A small network was shown many inputs. Here are its activations along a few directions, one row for each input.
Each table varies a few parts of the input and shows all the possible inputs, shuffled.
A made-up example of a description, with smaller parts first: values(2) and (point or line(9) or (line(4) and ring(5))).
Shared parts are said once, and a part with two or three values counts as separate values.

Rows:
row 1: [-33 -13   4  -4  13   8  11  49 -14 -18  21]
row 2: [  6 -17  23  10 -45 -18   8 -13   2   1 -18]
row 3: [ -2   1 -17  23  29  11 -17 -29  12  55 -14]
row 4: [-26  -8   2 -35  19  18  19  27  -3 -37  24]
row 5: [ 33  44 -11 -38 -19   8 -30  46 -10 -17 -34]
row 6: [ 22 -17   3   6 -34 -14  18 -24 -17 -11 -11]
row 7: [-23   2   7   3  24 -21   7  59  -7 -25  22]
row 8: [ 19 -26   9 -15 -30  -7   7 -37  -3 -23 -14]
row 9: [ 16  17  -9  14  20  19 -10 -38  16  38   7]
row 10: [-24   1  -3 -14  16  11  29  39 -17 -25  27]
row 11: [ -1  22   3  36  23   2 -32 -24  16  39   5]
row 12: [  7  -9  13  16 -41 -47  -1  -8   2  -5 -13]
row 13: [  5   1 -23  -2  25  29 -11 -47  22  29  -2]
Question: What do these inputs look like to the network?
Answer: point or (values(3) and line(4))
Question: Change only the values(3) part in row 12. List by row number the other rows that result.
Answer: row 7, row 11

Rows:
row 14: [-19 -20  20   0 -18 -24  31  32 -12 -27   4]
row 15: [ -5 -13  14 -20  -4  -7  41  -2 -14 -27   4]
row 16: [  3  13 -10  31  24   4 -27 -15   5  35  14]
row 17: [-17   5  -2   0  19   1   2  57 -10 -13  20]
row 18: [ 19  -5   2  16 -28 -20 -22 -26  -3  22 -20]
row 19: [-19  -9   1 -22  14  15  33  12   3 -11  22]
row 20: [ -7 -13  -9  15  18  19  -4 -44  23  16  10]
row 21: [ 10  22  -5 -36   3  13   2  29 -12 -17  -9]
row 22: [ 22  -1  -4  -4 -18   1 -12 -40  14   8 -32]
row 23: [ -4   6  -7 -22  30  24  12  26 -11 -10  15]
row 24: [ 18  20 -10  17  -4  -4 -40  -9  -2  28 -13]
row 25: [ -2 -16   8  33 -19 -13   0 -38  -1  21  -5]
row 26: [  0  17   3 -14  -6 -11 -13  58 -16 -24  -1]
row 27: [-11  -7  -3  34  11  -7  -7 -31  13  31  22]
row 28: [-32 -17   9   0  11 -10  23  39  -5 -13  24]
row 29: [  9 -12   4  16  -7  -3   6 -54  18   0  -7]
row 30: [ 24  24 -15  -1  -1  18 -34 -22  20   9 -20]
row 31: [ 13  -1   4 -37 -25  -3  19  15  -9 -26 -12]
row 32: [  4  12 -17  11  28  32 -19 -26  20  22  -2]
row 33: [ -5  -3  15 -18 -28 -24  10  40 -18 -25 -15]
Question: Changing only one part turns row 18 into row 24. The same change can be made to row 33. Which row results?
Answer: row 26
Question: What do these inputs look like to the network?
Answer: line(4) and ring(5)
Question: A walk changes only the line(4) part. It starts at row 14 and steps to row 15. List the rest of the walk in order.
Answer: row 29, row 25

Rows:
row 34: [-11   0  -5  -6  18  23  18  -1  11   1  13]
row 35: [-13  -4   2 -15  15  20  21  16   4 -14  14]
row 36: [ 10  25 -10  -6  15   8 -29  12   0   6  -9]
row 37: [  9   0   1  28  -7   0 -13 -24   8  24  -7]
row 38: [  7  -6   6 -12 -32  -7   7   2  -3 -15  -5]
row 39: [  5  -3   6   3 -21   1   6  -2  -2  14  -2]
row 40: [ 10  21  -5 -18  12  -3 -13  42 -11 -18  -7]
row 41: [-13   2   2   9  23   0  -2  -5  -2   6  16]
row 42: [-14  -3   2   9   8  -5  -8   2   6  15   5]
row 43: [  9 -14   9 -12 -16 -25  10  -1 -12 -31 -18]
row 44: [ 15   0  -5  18 -14  -5 -15 -35  18  11  -9]
row 45: [ 11 -11  -3  -9 -24  -3   8 -28  -7  -5 -18]
row 46: [ -4   1  -7  21  26   9  -8 -22   7  21  17]
row 47: [  1  -3  16   4 -14 -22   8  22 -12 -15  -5]
row 48: [ 18  26 -20   7  17  18 -36  -6   8  20 -10]
row 49: [  9  -9   3   0 -12 -14  -5 -31  -1  -7 -20]
row 50: [  1  -6  11  -2 -25  -2   9  13 -12  -2  -3]
row 51: [ 10  18  -9 -24   1  16 -12  33 -11  -5  -5]
row 52: [-15 -10   2  -6  -6   2   9  22  -7   4   9]
row 53: [ -5   2  -9  16  32  21  -2 -22  24  13  10]
row 54: [ 20 -10  -5  10  -9  -4 -13 -48  11   9 -20]
row 55: [ 11  23 -16 -16   4  19 -15  16  -5  10  -5]
row 56: [  1   0  10  15  -9 -10  -6  -6   0  10  -6]
row 57: [-9 -2 -3 -4 12 10 12  0 -2 12 21]
row 58: [-15   0   5  -5  25   1  20  24   1 -29  11]
row 59: [-15   4  -1   7  29  12   5  -6  12  -5   8]
row 60: [-13  -3   8  -4  20 -12  14  26 -11 -16  20]
row 61: [ 11 -17   6 -21 -27  -6  10 -10 -10 -18 -16]
row 62: [-14  -5  -5   2  -3   6   7   6  -1  18   8]
row 63: [ -7  -2  -8  25  10   5 -14 -16  11  28   4]
row 64: [-10  -6   4 -12   9   7  14  17  -9  -3  22]
row 65: [  6  -3  10  -6 -21 -26   6  11  -2 -28  -7]
row 66: [  4   1   3   8 -17 -14  -8 -19   6  -5  -9]
row 67: [-16  -7   7   0   4 -17   8  31  -7  -9   7]
row 68: [  6  -2  -2  -1 -28  -3   6 -15   1  -1  -5]
Question: What do these inputs look like to the network?
Answer: line(5) and (point or line(6))
Question: Changing only the line(5) part turns row 49 into row 45. The same change can be made to row 59. Which row results?
Answer: row 34
Question: Change only the line(6) part in row 50. List by row number the other rows that result.
Answer: row 35, row 38, row 52, row 61, row 64

Rows:
row 69: [  0  -2 -12 -10  16  20  -5 -11   3  13  -1]
row 70: [  8 -11  12  -1 -30  -6  12   0  -5  -5 -15]
row 71: [  9   4  -4  19  -3   2  -8  -5  14  15 -11]
row 72: [ -2   6 -12  -5  14  11 -11   7  12   3  -7]
row 73: [  0  14   5  -2  19   6  -1  10  -5 -12   4]
row 74: [  1  -6  -2  17  -4  -7 -11 -29  19   2  -6]
row 75: [  6   9 -12   1  -4  14 -10 -17   2  21   6]
row 76: [-23 -11   8  -4  -5  -3  27  23  -9  -9  12]
row 77: [-14  -8   4   0  10 -12  13  28  -9  -4  19]
row 78: [  2  -9  -8  14  -1  -1   0 -45   7  14  -3]
row 79: [ -3   9  -4  -9  14   3 -12  13  -8  -2 -11]
row 80: [ 11   4  -1 -10 -16 -11 -10  11  -9  -4   3]
row 81: [  4  17 -11   5  -5   5 -15   1  12  11   0]
row 82: [  4  -2  -8 -18   5  -7   1  20 -10 -11  -6]
row 83: [  4  20  -3   1  -5  -3 -16   6  -9   7  -4]
row 84: [  7 -13   5   2 -12 -26   1 -17  -1 -10  -6]
row 85: [ -4 -10   3 -24 -13   4   9  13  -8 -18 -10]
row 86: [ 17  -8   7   3 -14 -14  -2   5  -6   0  -8]
row 87: [  3   1   4 -15 -32  -2   4   6  -8 -10  -4]
row 88: [  3   3  -4  -3  21  22   5 -14   6   3  13]
row 89: [  0  -2   7  12  -4 -15 -11 -24  -1  -2 -10]
row 90: [ -1 -16  10  -3 -28 -18  15 -22   0 -15 -13]
row 91: [ 10   3  10  12  -6  -3 -15  -2  -5   9 -12]
row 92: [-17  -7   1   7  20  14   6  -4   5  21  24]
row 93: [ 0 11 -3  2 20 13  0  4 16 -8  8]
row 94: [  6   3   1 -10  11  -4  11  17  -7 -22   9]
row 95: [-19   1   1  12  19   5   1  15  14  11  18]
row 96: [ -3   0   6 -15  -4   4  26  13  -6 -27   2]
row 97: [-20   4   9   8  19  -2   0  20  -7   6  14]
row 98: [ 11  -4  -5  14  -2  11  -3 -23   3  24  -5]
Question: What do these inputs look like to the network?
Answer: line(5) and line(6)
Question: Changing only the line(6) part turns row 80 into row 84. The same change can be made to row 75. Which row results?
Answer: row 78
Question: A walk changes only the line(6) part. It starts at row 90 and steps to row 70. List the rest of the walk in order.
Answer: row 87, row 85, row 96, row 76
Question: Change only the line(5) part in row 93. List by row number the other rows that result.
Answer: row 73, row 88, row 94, row 96

Rows:
row 99: [ -2 -10   8   5 -15 -14  11  -8  -4  -2   2]
row 100: [ -5 -11   2  -2  10   5  13 -13   8  -3   1]
row 101: [  6  15  -3   4  15   1 -18   1  -4   4  -1]
row 102: [ 13  10  -7 -11   7   4  -5 -12  -1  -7  -8]
row 103: [  9  -1   6   2 -20  -6   0  -3  -5   1  -7]
row 104: [  8  13  -6   8  13   1 -16   4   3   7   0]
row 105: [ -8  -6   1   1  10   1   9 -14  13 -11   2]
row 106: [ -6  -2   9 -19 -12 -14  15  39 -18 -25   0]
row 107: [  0  13  -5   8   5  11 -10   6   2  13   3]
row 108: [-11  -2   2  13  16  -2   3   1   7   8  12]
row 109: [ 4  2 -7 -8 -2 10  2 -7  5  5 -3]
row 110: [-8 -1 -2  8  8  8 -7  3  0 16  8]
row 111: [  7  -1   2  -1 -21  -6  -5   0  -2   3 -15]
row 112: [ 9  7 -3 -9 -1 14 -5 -6  7 -3 -6]
row 113: [-12  -5  -1   7  10   3  -5   2   2  18  10]
row 114: [-14   6   3 -12  17   3   6  47 -12 -13  14]
row 115: [ 15   4  -1   2 -15 -14  -8  -3  -4  -7 -12]
row 116: [ -6  -7  11  11  -9 -16  10  -9   2 -13  -1]
row 117: [-10  -5   0  12  14   1  -2   1   5  12  14]
row 118: [ 13   7   3  -3 -12 -16  -9  -7 -10  -8 -14]
row 119: [ -5 -12  -2  -3   6   8  10 -12   4   2   3]
row 120: [ 11   0   1   0 -18  -8  -7   0  -3   0 -18]
row 121: [14  5 -7 -7  4  9 -8 -9  4 -7 -8]
row 122: [ -3 -13   5   2 -18 -13   0  -6  -2   2   2]
row 123: [ 5  9 -9 -7 -5 14  2 -8  4  2 -4]
row 124: [  2  10  -6   6   9   7 -14   8   3  13  -5]
row 125: [ 0 10 -2  7  6  8 -5  5  1 15  5]
row 126: [ -1  -4  -8  -6  -2   8   4 -10   4   4   4]
row 127: [  1 -11   4   2 -18 -10   1  -5  -5   4  -6]
row 128: [  0 -12  11   9  -9 -14  11  -8  -1  -9   2]
row 129: [-13  -4   4  16  20   0  -1   1   7   1   8]
row 130: [ -4  -5  -4  -7  -1   8   8 -13   2   3   9]
row 131: [ -8   1   1 -28   8   8  17  34 -10 -25   7]
Question: Changing only one part turns row 127 into row 126. The same change can be made to row 115. Which row results?
Answer: row 121
Question: What do these inputs look like to the network?
Answer: values(3) and (point or line(10))
Question: Change only the line(10) part in row 124. List by row number the other rows that result.
Answer: row 101, row 104, row 107, row 108, row 110, row 113, row 117, row 125, row 129

Rows:
row 132: [  8  23 -29  33  33  32 -47 -52  30  55   6]
row 133: [-21  -8   0  -8  38   3  11  16 -10 -10  20]
row 134: [-16 -30   7  13 -25 -12  14 -31   5   4 -14]
row 135: [  7   9  13  -6  -9   0  -9  36  -3   3 -16]
row 136: [-15  12   0  -6  17   3   3  28  -8   6  12]
row 137: [-19   1  12 -15  32  16  33   7  14 -16  31]
row 138: [  8  10  -5   4 -17 -24  -8   3  -5  -2 -20]
row 139: [ -1   2 -10  -8   2  -4  -6  39 -10  -2   9]
row 140: [ 21  -4  13  -4 -25  -8   4 -29 -12 -11   6]
row 141: [ 16   9 -11 -22 -18   2  -8   6  -3 -19 -20]
row 142: [ 11 -25   8  19 -27  -8  13 -23   3  -8 -14]
Question: What do these inputs look like to the network?
Answer: point or line(10)
Question: A walk changes only the line(10) part. It starts at row 134 and steps to row 142. List the rest of the walk in order.
Answer: row 140, row 138, row 141, row 135, row 139, row 136, row 133, row 137
